These are the activations of a small neural network, seen along a few directions. Each row is one input.
In each table, some parts of the input vary, and every possible input appears once, in random order.
A made-up example of a description, with smaller parts first: one of 8 places around a ring, together with either a single point or (one of 2 separate values, together with one of 4 places along a line) or one of 9 places around a ring.
Shared parts are said once, and a part with two or three values counts as separate values.

Other details of the inputs vary at random and push rows far along two fixed directions, the same in every table; ignore that.

Table:
x1: [ 12   9  32  -8  55  30 -17  44  21 -14  72  -3]
x2: [-14  21 -11 -22  20  30   0  -8  54   0  88  16]
x3: [  2  25  14  -3 -58 -37   5  18  -7  30 -49 -33]
x4: [ 44  21  38   6  17 -47 -29 -24 -37 -24 -76 -54]
x5: [ 40  -1  -5 -39  43 -83 -29  61  31 -52  24 -31]
x6: [-26 -15 -18  38 -66  19   0 -61  41  26  -4  17]
x7: [ 39  -4 -10 -33  75  40  -8 -27 -17 -31  45  21]
x8: [ 27  -7 -52 -19   5  73   5  18   6  17  64  19]
x9: [-28 -53 -20  15 -23  63  36 -13  21  30  42  48]
x10: [-53 -38  -2  44 -54  27  16 -27  11  25 -12  49]
x11: [ 46  -5  23 -21  48  22   9   5  23  -9  75 -22]
x12: [ 32   0  45 -27   5 -20  -1 -12 -16   0 -26 -37]
x13: [ 73   3  17 -32  59   7 -12 -10 -18 -19   6 -45]
x14: [  1  12   5  -5 -15 -29  -3 -56 -15  -7 -58  -8]
x15: [ 43  40 -24 -15  71  -7 -13  26 -42 -32   9 -12]
x16: [-53 -14 -43  44 -68  37   0 -27  20  25 -11  15]
x17: [  5  -1  -7 -22   4  46   8  11  52  19  86 -10]
x18: [-26   1  46 -15 -12 -34  10 -23 -26  -4 -58  17]
x19: [-17  31  13  24  47 -64   8  32 -61 -30 -74 -40]
x20: [ 44   2  71 -29  65   0 -24  17 -24 -28  12  -6]
x21: [ -8   1  13  19  47 -30  18   0 -40 -27 -29   3]
x22: [ 43  -7  45 -16  77   9 -22  12 -44 -29   2  -2]
x23: [-49  -2  -8  33 -77   0  -2  12 -21  39 -50  35]
x24: [ 20 -13  13 -38  83  38  -2  -8 -21 -23  51  42]
x25: [-46 -21   4   1 -18  35  28 -28  43  13  51  70]
x26: [-35 -30 -27  46 -60  33   9 -49  15  16 -11  31]
x27: [ 44  11 -26 -15  51  37  -4  14  23  -5  66 -44]
x28: [-23  -5  51  32 -25 -33   6  -1  -8  -1 -49  -4]
x29: [-16 -39 -30   2  12 -86 -14  67 -24 -33 -42   1]
x30: [-40   2   9  44 -20 -21  -2  20 -27   6 -58 -16]
x31: [-34  22  -8  12 -18 -37   9  19 -49   9 -60  17]
x32: [ 42  28 -15  -4  -7 -14  -5  18 -13  11 -24 -45]
x33: [-32   4 -22  30 -49 -21  19 -62  16   8 -39   8]
x34: [-38  -2   8   2 -87  -6  24  24   0  49 -47  15]
x35: [-47 -40  11  12 -65  26  40 -15  31  38   0  34]
x36: [ 18  29 -46 -27  14  41 -11 -14  34  10  73  31]
x37: [ 14  -6  21  -2  11  39  -9 -21  52  -1  85  20]
x38: [ 19  -2  19 -23  54  34  11  52  16  -3  70 -18]
x39: [-14 -16 -19  30 -65  -4  24 -44  15  26 -42 -17]
x40: [ 31 -37 -21 -29  24  78   5 -25   4   5  51  23]
x41: [  3  39 -18  11  25 -34  -6 -10  -4 -18 -23 -44]
x42: [ 26 -26  -9 -15  24  74 -18 -35   9  -5  54  38]
x43: [-14   3  -5  13 -36 -18  17  39 -47  25 -64  -9]
x44: [-32  19 -33  30  -7 -26  11 -12 -26 -12 -57 -21]
x45: [-17  21 -22  26 -88  -8 -17 -23  13  37 -45   1]
x46: [  6  32  30 -15  77 -24   0  41 -12 -33  23 -21]
x47: [ 11   8 -11  21  40 -23  11 -21 -35 -35 -29 -13]
x48: [-61 -61 -98  16 -94 -25  -4 -11  33  10 -20  48]
x49: [-14 -26   5 -16  -4 -96 -11  73   9 -34 -37  -3]
x50: [-10 -27 -26  -5  25  68  20  31  16  16  69  15]
x51: [ 10   8 -29   5  12  53 -24 -14  51   7  78  -2]
x52: [ 58  32  -8   1  56   7 -33  37 -38 -26  14 -22]
x53: [ 49   4  46 -37  45  29 -30 -14  17 -16  63   2]
x54: [ 10  34  44  12  25 -83   5 -10 -28 -33 -57 -49]
x55: [ 35  -4 -36  -7  59  53   5  26  -2 -14  59 -31]
x56: [  7  41  46  22   2 -68 -21  21 -16 -15 -55 -74]
x57: [ -6  38  27 -15  14 -42   0  37 -28  -4 -27   4]
x58: [-28 -40 -39  32 -59  38  33 -39  10  25 -13  16]
x59: [ 21  -2  66 -18  14 -45   8  15 -51 -10 -73 -42]
x60: [-35   3  24 -13 -57 -21   8 -58   9  15 -41  21]
x61: [ 19  -9 -51  -5  -4 -91 -29  23  20 -34 -37 -34]
x62: [ 20 -23  28 -14  31  -1   9   8 -51  -3 -41 -14]
x63: [-32  -4   5  -6 -55  51  -8  15  40  42  49  66]
x64: [-35  13  -1   7 -97  11 -13 -14  41  50   2  31]
x65: [-29  20 -21 -25 -48  30   2 -18  51  34  57  55]
Description of these inputs: one of 5 places around a ring, together with either a single point or (one of 3 separate values, together with one of 4 places along a line).
Question: The inputs of x8 and x3 match in every part but the place on the ring of 5. If x58 is changed in the same way as x8 into x3, which row does it become?
Answer: x11
Question: The inputs of x20 and x53 match in every part but the place on the ring of 5. If x18 is changed in the same way as x20 into x53, which row does it become?
Answer: x60
Question: A walk changes only the place on the ring of 5. It starts at x52 and steps to x45. List the rest of the walk in order.
Answer: x64, x63, x23
Question: Which other rows agree with x41 in the place on the ring of 5? List them by row number.
Answer: x4, x6, x13, x14, x27, x32, x33, x36, x39, x45, x51, x61
Question: Change only the place on the ring of 5 in x13. List by row number the other rows that result.
Answer: x12, x40, x59, x62
Question: Change only the choice among 3 separate values in x47. List by row number the other rows that result.
Answer: x26, x58

Table:
x66: [ 10   6 -13  -5  34  19  -7  24  18  -7  55   0]
x67: [  7   7 -11 -22  11  17 -10   5  31   0  53  19]
x68: [ 30   4  17 -16  32  39  -8  -5  17  -3  54   1]
x69: [-33  -4  -9   9 -59  22   9 -35   2  31 -23  33]
x70: [-50 -15 -29  26 -66  -6  16  -9  22  23 -23  12]
x71: [ 43   5  14  -9  49   9  -3  12 -27 -15   3 -28]
x72: [ 24   3  -5 -21  28  20 -15  21  29  -6  65   0]
x73: [-20  -6 -15  -5  -9  65   8 -34  33  19  67  52]
x74: [ 32  23  -1 -16  46 -18 -14  32 -19 -19   7 -17]
x75: [-12   9  15  21 -39 -22   6 -10 -34  13 -79 -24]
x76: [-31 -17 -20   4 -55 -17   1 -17  24   9 -19  15]
x77: [ 12  -9 -24 -13  44  19  -7  14  21 -23  62  14]
x78: [ 40  18   8  -4  52 -67 -16  39 -49 -41 -52 -53]
x79: [ 37  17   1 -10  46 -16 -15  42 -19 -16   8 -31]
x80: [ 52   8  28 -18  70 -14 -15   1 -19 -34   9 -28]
x81: [-20  -3 -14  19 -49 -40   8  10 -15  13 -64 -19]
x82: [-36 -20 -11  21 -39   8  12 -41   5  15 -22  23]
x83: [ 41  25  26   1  40 -79 -13  40 -37 -36 -53 -74]
x84: [ -8  -6  -5 -17 -16  61   2 -36  41  20  66  49]
x85: [-42   5 -21  15 -44  -9   6  -9  15  16 -16  20]
x86: [ 31  -5  12 -16  32  32  -1  -8  15  -3  47  -3]
x87: [-26   0  10  33 -39 -26  17 -21 -22   9 -72 -23]
x88: [ -9 -24  29 -22  26  44  11   6   5   5  47  41]
x89: [-14  16  22  31 -21 -30   9 -10 -31   3 -70 -32]
x90: [-34 -25 -18  12 -60  19  11 -41   4  27 -31  33]
x91: [-23 -12  16   3 -14 -29   7  33  -7   1 -20  19]
Question: The inputs of x82 and x77 match in every part but one. If x84 is changed in the same way as x82 into x77, which row does it become?
Answer: x67
Question: What do these inputs look like to the network?
Answer: one of 2 separate values, together with either a single point or (one of 3 separate values, together with one of 4 places along a line)
Question: Change only the choice among 2 separate values in x85. List by row number the other rows that result.
Answer: x73
